These are the activations of a small neural network, seen along a few directions. Each row is one input.
Each table varies a few parts of the input and shows all the possible inputs, shuffled.
Descriptions start from the smaller parts, as in this example, which fits no table here: one of 2 separate values, together with either a single point or one of 9 places along a line or (one of 4 places along a line, together with one of 5 places around a ring).
Shared parts are said once, and a part with two or three values counts as separate values.
In the rows, 128 means zero.

Other details of the inputs shift rows strongly along two fixed directions, in all tables alike. That doesn't count.
To show where, the next rows are all for the same input, with only those details redrawn:
138  123  179  165  157  57  98  151  72  125  130  142  102  144
89  156  131  161  76  204  129  63  105  148  77  124  112  131
136  123  181  164  156  60  99  149  72  127  128  146  101  145
98  129  197  157  137  118  109  118  81  148  101  177  101  153
139  155  91  173  88  146  120  91  98  118  109  67  116  114
170  145  91  178  114  85  108  126  86  101  135  51  115  112
123  137  153  165  123  115  111  115  85  132  111  127  106  136
141  155  90  173  89  142  119  93  97  117  111  65  116  114

A family of inputs:
R1: 118  119  136  107  139  132  131  161  155  119  128  152  127  107
R2: 153  108  137  111  131  128  128  138  143  139  137  150  125  111
R3: 139  107  130  130  140  133  131  113  122  137  161  160  141  131
R4: 144  118  92  153  115  157  133  121  168  130  141  66  143  107
R5: 178  117  94  156  140  99  128  147  150  108  160  43  149  124
R6: 172  123  56  113  119  92  134  158  133  83  165  92  141  88
R7: 110  117  130  126  86  226  140  74  157  154  119  148  140  109
R8: 86  122  187  104  155  128  142  165  150  133  113  180  129  160
R9: 160  142  70  114  134  91  149  147  139  73  160  64  135  122
R10: 88  105  180  107  161  130  123  166  152  154  125  169  132  142
R11: 163  132  62  116  138  93  143  136  126  101  170  71  156  115
R12: 101  136  127  118  101  214  157  93  173  160  85  124  136  144
R13: 106  123  138  113  139  127  137  167  162  123  126  137  127  123
R14: 86  127  119  104  100  224  137  103  168  153  101  140  143  106
R15: 172  128  74  112  117  99  131  165  144  86  163  84  136  83
R16: 108  106  195  126  167  136  133  129  134  147  132  174  133  174
R17: 92  124  100  96  89  214  143  90  146  147  114  155  148  111
R18: 103  131  113  129  103  208  162  57  144  149  123  143  149  136
R19: 119  108  165  102  152  132  137  125  123  159  134  215  126  147
R20: 142  107  141  119  144  134  126  143  155  144  124  147  124  112
R21: 158  139  65  121  112  147  161  94  142  124  137  91  144  118
R22: 144  96  161  100  165  78  111  182  125  126  164  160  135  116
R23: 79  142  116  97  105  212  159  79  152  137  109  128  142  146
R24: 132  142  77  112  118  160  143  123  150  112  132  63  152  132
R25: 175  121  86  143  140  101  140  119  135  96  171  58  141  129
R26: 156  157  77  148  113  76  108  148  85  96  130  44  118  108
R27: 121  141  165  129  147  34  71  164  97  130  123  151  113  138
R28: 81  152  102  98  95  205  173  82  149  130  107  157  143  132
R29: 131  153  142  140  111  93  91  116  117  145  92  144  104  131
R30: 82  138  122  109  103  212  149  106  166  149  97  114  150  141
R31: 78  159  183  120  118  97  95  137  114  136  85  201  101  144
R32: 111  103  182  117  159  129  130  154  158  162  116  175  119  142
R33: 187  104  88  153  138  105  116  147  150  109  168  65  143  87
R34: 126  121  164  103  179  73  134  185  130  104  145  155  127  160
R35: 126  96  163  104  144  128  130  133  129  153  129  207  124  132
R36: 107  139  186  137  135  110  116  129  86  151  86  178  91  150
R37: 121  179  75  141  79  138  132  118  104  96  96  72  110  108
R38: 91  155  130  161  78  200  128  65  104  147  79  122  112  131
R39: 151  108  163  111  181  67  137  154  124  123  151  150  119  158
R40: 153  109  166  114  183  73  130  169  129  128  143  144  125  163
R41: 134  104  146  99  173  76  119  167  107  129  171  177  142  137
R42: 128  143  148  163  113  96  84  107  112  138  112  135  115  131
R43: 124  128  112  101  134  121  142  143  126  114  150  166  137  125
R44: 187  101  75  144  126  102  122  130  128  107  177  86  145  95
Describe the family of inputs behind these rows.
Answer: one of 4 places along a line, together with either one of 2 separate values or one of 9 places around a ring
Changing only the place on the line of 4 turns R19 into R41. The same change can be made to R29. Which row results?
Answer: R27
Which other rows agree with R5 in the place on the line of 4? List them by row number.
Answer: R3, R4, R7, R16, R18, R25, R33, R38, R42, R44
A walk changes only the place on the ring of 9. It starts at R22 and steps to R14. List the rest of the walk in order.
Answer: R10, R30, R24, R23, R11, R41, R17

A family of inputs:
R45: 108  114  201  130  155  100  110  142  110  155  114  178  113  149
R46: 103  131  163  123  124  137  120  110  113  138  114  170  129  149
R47: 159  116  126  145  150  73  103  147  114  122  146  101  121  124
R48: 144  149  59  145  86  141  129  112  125  113  129  61  134  94
R49: 157  83  169  110  183  76  126  176  120  129  171  183  130  131
R50: 103  108  172  80  161  116  126  159  150  141  136  195  132  136
R51: 113  99  178  88  178  82  129  182  142  125  151  193  130  132
R52: 145  127  103  152  122  120  120  120  122  117  134  86  124  111
R53: 125  159  93  142  81  176  134  91  144  129  100  84  125  117
R54: 155  125  126  143  144  62  114  153  100  102  157  114  128  129
R55: 121  145  87  146  94  178  141  78  129  126  114  86  127  121
R56: 108  109  136  110  110  203  154  96  160  153  119  173  137  118
R57: 104  133  118  82  124  166  150  116  159  131  124  149  142  132
R58: 142  148  73  144  97  148  134  113  132  115  115  76  129  100
R59: 128  85  190  104  168  112  125  150  138  158  144  213  128  141
R60: 139  138  66  100  115  142  155  129  158  100  149  89  145  107
R61: 173  129  98  157  132  73  118  150  113  100  148  56  125  103
R62: 180  129  103  157  149  55  107  153  118  100  164  78  128  118
R63: 134  148  73  151  91  170  132  82  142  126  114  70  132  112
R64: 113  139  115  145  98  178  130  92  133  132  114  115  127  117
R65: 137  87  185  108  180  89  140  158  125  140  158  207  127  148
R66: 109  147  111  138  89  171  127  90  135  132  108  123  136  123
R67: 138  147  98  130  115  135  131  114  122  123  114  103  129  127
R68: 118  95  183  97  185  106  137  167  144  141  150  179  142  165
R69: 177  136  97  137  139  55  114  158  110  94  143  79  119  127
R70: 61  144  170  126  84  226  139  78  140  162  70  175  114  138
R71: 114  88  184  100  186  112  136  180  139  137  155  183  141  153
R72: 132  118  180  131  170  50  116  173  99  117  135  170  105  154
R73: 77  105  171  95  136  199  145  122  172  166  113  186  145  151
R74: 145  154  62  145  91  134  128  107  130  120  127  69  136  106
R75: 158  129  121  137  138  68  105  162  117  111  134  106  114  124
R76: 173  133  80  147  129  91  118  122  115  105  147  56  129  119
R77: 88  114  133  106  116  214  160  112  177  148  116  146  150  132
R78: 162  142  77  148  109  102  122  142  126  95  130  63  121  103
R79: 79  146  150  125  89  215  138  89  128  150  82  152  117  134
R80: 119  153  82  137  87  162  141  93  121  128  117  97  131  117
R81: 127  121  104  91  137  132  141  151  148  110  150  126  141  111
R82: 138  137  125  147  126  113  124  123  124  128  121  101  125  126
R83: 118  143  111  143  105  165  136  92  125  127  121  115  127  129
R84: 157  126  132  147  151  65  124  151  101  111  146  99  120  130
R85: 72  138  184  120  102  194  125  95  135  169  76  185  112  147
R86: 87  120  186  129  127  140  117  122  116  143  111  193  123  140
R87: 134  119  180  133  170  48  106  175  111  124  130  170  107  151
R88: 100  135  157  127  133  139  136  122  115  141  105  172  117  145
R89: 121  106  201  134  179  76  104  163  93  133  146  190  113  150
R90: 129  157  66  132  80  167  136  86  125  128  114  78  137  116
R91: 143  136  100  140  106  121  110  121  123  118  133  96  136  112
R92: 138  160  79  136  80  171  136  88  134  120  106  65  128  119
R93: 176  112  83  125  154  89  138  169  163  103  173  66  155  120
R94: 133  107  192  136  176  60  110  172  89  129  140  160  113  143
R95: 132  139  125  137  132  114  124  133  127  130  116  129  124  128
R96: 91  138  176  127  121  155  135  112  119  146  99  171  111  151
R97: 185  99  119  125  164  66  129  163  142  117  175  126  138  118
R98: 92  133  164  121  124  158  122  118  127  159  92  179  118  139
R99: 179  130  108  145  148  53  116  151  103  103  151  66  126  124
R100: 182  100  119  115  163  75  132  154  131  117  172  126  139  126
R101: 63  129  163  80  124  197  151  109  171  157  101  207  136  142
R102: 169  136  81  152  117  106  110  127  126  109  149  62  131  107
R103: 122  90  184  106  193  88  143  181  140  131  162  179  139  160
R104: 172  136  83  144  127  79  116  159  109  89  144  68  119  110
R105: 126  128  132  135  122  122  116  131  106  118  134  132  131  124
R106: 83  129  154  133  113  194  131  87  120  154  97  162  119  138
R107: 111  147  105  131  100  181  137  105  123  132  101  121  126  118
R108: 71  142  141  120  93  203  136  90  118  158  92  170  125  133
R109: 113  152  99  136  88  197  137  69  134  136  105  105  132  129
R110: 145  149  61  140  87  140  120  109  127  125  127  66  135  101
Describe the family of inputs behind these rows.
Answer: one of 6 places around a ring, together with either one of 3 separate values or one of 8 places around a ring
Changing only the place on the ring of 6 turns R97 into R49. The same change can be made to R87. Which row results?
Answer: R104
Changing only the place on the ring of 6 turns R91 into R54. The same change can be made to R59. Which row results?
Answer: R65
Which other rows agree with R46 in the place on the ring of 6? List them by row number.
Answer: R57, R67, R68, R69, R76, R90, R92, R99, R100, R109
Change only the choice among 3 separate values in R56. List by row number the other rows that result.
Answer: R51, R77
Change only the place on the ring of 6 in R88. List by row number the other rows that result.
Answer: R58, R67, R95, R98, R107

A family of inputs:
R111: 79  153  146  120  87  192  127  107  135  148  66  158  107  124
R112: 134  98  225  94  210  20  116  210  117  133  142  218  106  168
R113: 123  142  103  121  128  106  125  132  101  120  133  121  129  123
R114: 113  97  168  105  154  130  139  140  137  133  153  198  135  129
R115: 85  145  141  131  91  197  148  72  110  137  100  172  121  140
R116: 100  146  154  143  120  126  104  126  125  129  103  121  118  136
R117: 188  110  113  141  148  79  119  132  124  127  162  94  133  126
R118: 135  161  67  144  98  138  136  107  126  96  127  28  136  122
R119: 217  113  55  115  161  36  130  214  145  69  193  37  142  89
R120: 112  159  84  169  59  220  136  65  142  141  79  72  124  108
R121: 105  153  83  121  63  231  160  45  160  136  100  129  135  117
R122: 60  130  217  100  149  150  137  138  110  154  83  228  102  168
R123: 83  140  139  136  77  247  145  43  116  169  83  149  128  144
R124: 121  164  30  112  62  206  151  72  162  130  108  83  149  102
R125: 161  167  18  146  70  129  111  111  124  103  126  35  136  74
R126: 177  108  75  142  142  113  143  155  154  106  169  54  149  103
R127: 201  112  108  155  180  17  120  181  127  103  175  72  128  127
R128: 166  108  109  117  164  68  123  187  147  90  180  76  150  123
R129: 72  111  241  103  184  105  116  150  136  159  112  234  120  189
R130: 113  64  242  106  198  105  118  162  123  168  152  242  129  161
R131: 126  146  99  157  104  165  146  99  117  126  112  82  128  132
R132: 51  120  154  76  113  226  151  97  161  172  102  220  145  132
R133: 145  108  198  149  169  28  88  174  83  117  148  196  102  134
R134: 205  116  102  171  142  39  85  152  92  107  164  54  119  101
Describe the family of inputs behind these rows.
Answer: one of 4 places along a line, together with one of 6 places around a ring
Changing only the place on the line of 4 turns R134 into R117. The same change can be made to R111. Which row results?
Answer: R112

A family of inputs:
R135: 68  144  178  119  121  174  141  88  120  146  87  182  113  164
R136: 138  152  76  123  90  153  132  90  120  130  109  101  123  111
R137: 158  128  73  103  115  134  137  134  153  118  143  96  138  92
R138: 131  137  79  122  107  150  135  129  126  109  141  78  147  118
R139: 99  128  180  123  129  125  103  131  112  157  101  189  107  127
R140: 153  135  79  113  104  153  146  126  173  117  129  93  138  110
R141: 102  127  179  108  141  124  120  133  144  153  113  191  128  159
R142: 60  133  170  110  126  193  141  107  153  170  89  174  133  162
R143: 106  142  95  106  98  199  161  97  168  118  117  103  141  113
R144: 101  145  164  121  118  152  134  99  128  152  87  186  111  160
R145: 135  148  94  154  109  134  120  132  134  119  108  59  123  112
R146: 155  122  174  142  161  35  92  181  110  119  131  147  107  135
R147: 108  107  161  102  154  108  137  163  134  127  144  198  128  130
R148: 194  110  91  176  127  113  133  94  107  126  163  69  132  121
R149: 98  92  182  140  133  199  133  73  137  184  127  191  141  154
R150: 154  108  155  107  179  30  98  182  112  126  161  153  129  132
R151: 145  121  168  136  185  39  120  178  101  125  138  137  112  157
R152: 195  107  99  189  125  103  108  118  110  121  164  55  129  99
R153: 151  122  78  112  124  135  149  153  139  96  154  80  144  104
R154: 138  114  175  139  166  48  98  193  82  109  147  143  112  131
R155: 132  151  79  150  93  128  115  123  117  104  122  90  124  93
R156: 106  150  95  119  99  176  138  92  151  119  118  90  145  130
R157: 126  102  167  107  181  91  135  181  147  129  137  156  129  142
R158: 118  155  102  146  92  154  122  106  130  110  109  75  121  116
R159: 46  151  168  113  93  212  149  69  117  161  75  223  116  151
R160: 153  115  164  129  181  35  115  187  75  103  157  144  116  147
R161: 136  144  71  126  108  121  127  126  133  106  144  96  147  106
R162: 177  96  88  148  128  165  148  101  154  131  169  86  147  104
Describe the family of inputs behind these rows.
Answer: one of 4 places along a line, together with either a single point or one of 6 places around a ring
Changing only the place on the line of 4 turns R148 into R162. The same change can be made to R144. Which row results?
Answer: R140
Which other rows agree with R145 in the place on the line of 4? List them by row number.
Answer: R139, R146, R152, R154, R155, R158
Change only the place on the ring of 6 in R153. List by row number the other rows that result.
Answer: R137, R140, R143, R147, R157
